Each row below holds a small network's activations on one input, seen along a few directions.
In each table, some parts of the input vary, and every possible input appears once, in random order.
Descriptions start from the smaller parts, as in this example, which fits no table here: ring(8) and (point or ring(9) or (values(3) and line(4))).
Shared parts are said once, and a part with two or three values counts as separate values.
In the rows, 128 means zero.

Other details of the inputs vary at random and push rows far along two fixed directions, the same in every table; ignore that.
To show where, the next rows are all for the same input, with only those details redrawn:
[105 121 128 122 129 150 134 156 146 124 111]
[150 125 120 109 151 130 105 115 129 109 175]
[151 125 119 108 151 128 105 113 128 109 177]
[156 127 116 101 142 117 105 106 126 114 179]
[ 98 120 133 130 140 164 136 167 149 119 108]
[116 125 121 108 115 127 131 139 141 129 118]
[117 125 119 106 111 123 131 137 141 131 117]
[150 125 120 110 151 131 106 115 128 109 176]

Table:
row 1: [155 126 116 104 147 121 103 108 126 111 179]
row 2: [116 137 125 149 121 146 148 146 134 157 119]
row 3: [124 133 108 126 102 116 158 128 104 143 136]
row 4: [110 129 121 171 131 173 121 166 141 154 110]
row 5: [105 120 170 145 138 112 133 142 143 110  98]
row 6: [169 138 110 109 142 130  69 127 123 121 164]
row 7: [163 114 153 133 172 112  85  94 122 111 139]
row 8: [124 131  84 123  83  86 145 115 106 140 143]
row 9: [147 135 117 104 161 135 122 120 109 100 166]
row 10: [115 129 123 165 121 170 118 182 131 147 115]
row 11: [115 111 172 177 147 147 153 142 123 133  89]
row 12: [ 95 138  99 170 130 160 161 172 130 111 122]
row 13: [ 95 141 102 137 145 158 146 173 144  93 102]
row 14: [157 142 124 111 165 137 105 114 132 121 163]
row 15: [ 97 141 171 122 131 174 166  99 143 112  94]
row 16: [129 128 119 107 123 139 115 135 136 146  99]
row 17: [122 152 129  91  18  69 186  40 117 174  89]
row 18: [135 119 125 123  47  41 138  89 118 184  63]
row 19: [116 117 161 166 112  95 145 128 126 133 123]
row 20: [134 126 104 120  81  94 140 113 120 156 147]
row 21: [135 122 158 144 108  83 152 113 104 142 120]
row 22: [160 136 113 121 157 142  73 119 135 125 158]
row 23: [115 122 124 155 128 167 136 153 127 158 109]
row 24: [164 120 164 128 176 117 106  95 117 103 140]
row 25: [ 89 124 115 134 146 159 141 169 134 101 106]
row 26: [125 127 167 122 130  97 138 126 120 121  98]
Q: The inputs of row 18 and row 7 match in every part but one. If row 23 is changed in the same way as row 18 into row 7, which row does it become?
A: row 16
Q: Describe the family of inputs behind these rows.
A: values(2) and (point or line(4) or line(8))
Q: Which other rows does row 21 become when the values(2) part takes its other values? List them by row number.
A: row 26

Table:
row 27: [118 127 128 107 138 143 116 147 146 120 105]
row 28: [120 123 118 138 126 138 126 154 128 136 118]
row 29: [119 120 143 145 129 124 131 142 131 130 114]
row 30: [119 131 118 127 133 142 139 142 129 119 132]
row 31: [119 128 121 133 120 144 128 145 138 137 121]
row 32: [121 132 119 136 129 141 126 149 134 136 117]
row 33: [115 127 142 136 131 134 150 134 127 121 114]
row 34: [159 141 106  84  56  42 130  61 111 162 120]
row 35: [119 132 118 134 129 149 131 140 132 130 119]
row 36: [111 133 123 127 123 147 139 145 133 127 125]
row 37: [120 122 151 115 139 132 121 133 142 120  97]
row 38: [163 132 107  89  57  30 123  72 106 166 123]
row 39: [117 125 119 136 125 133 125 156 136 131 120]
row 40: [122 124 144 142 123 135 133 129 133 136 115]
row 41: [122 127 142 145 131 132 133 135 129 136 108]
row 42: [112 126 120 131 127 149 139 145 133 132 124]
row 43: [114 130 147 137 128 139 145 131 129 126 118]
row 44: [112 126 140 139 133 133 143 131 131 117 113]
row 45: [179 124 139 134 185 132 100  79 104  99 220]
row 46: [181 132 114 127 197 140  85  90 108  79 237]
Q: The inputs of row 28 and row 38 match in every part but one. If row 31 is changed in the same way as row 28 into row 38, which row does it become?
A: row 40
Q: Describe the family of inputs behind these rows.
A: values(2) and (point or line(9))
Q: Which other rows does row 29 become when the values(2) part takes its other values? List them by row number.
A: row 39
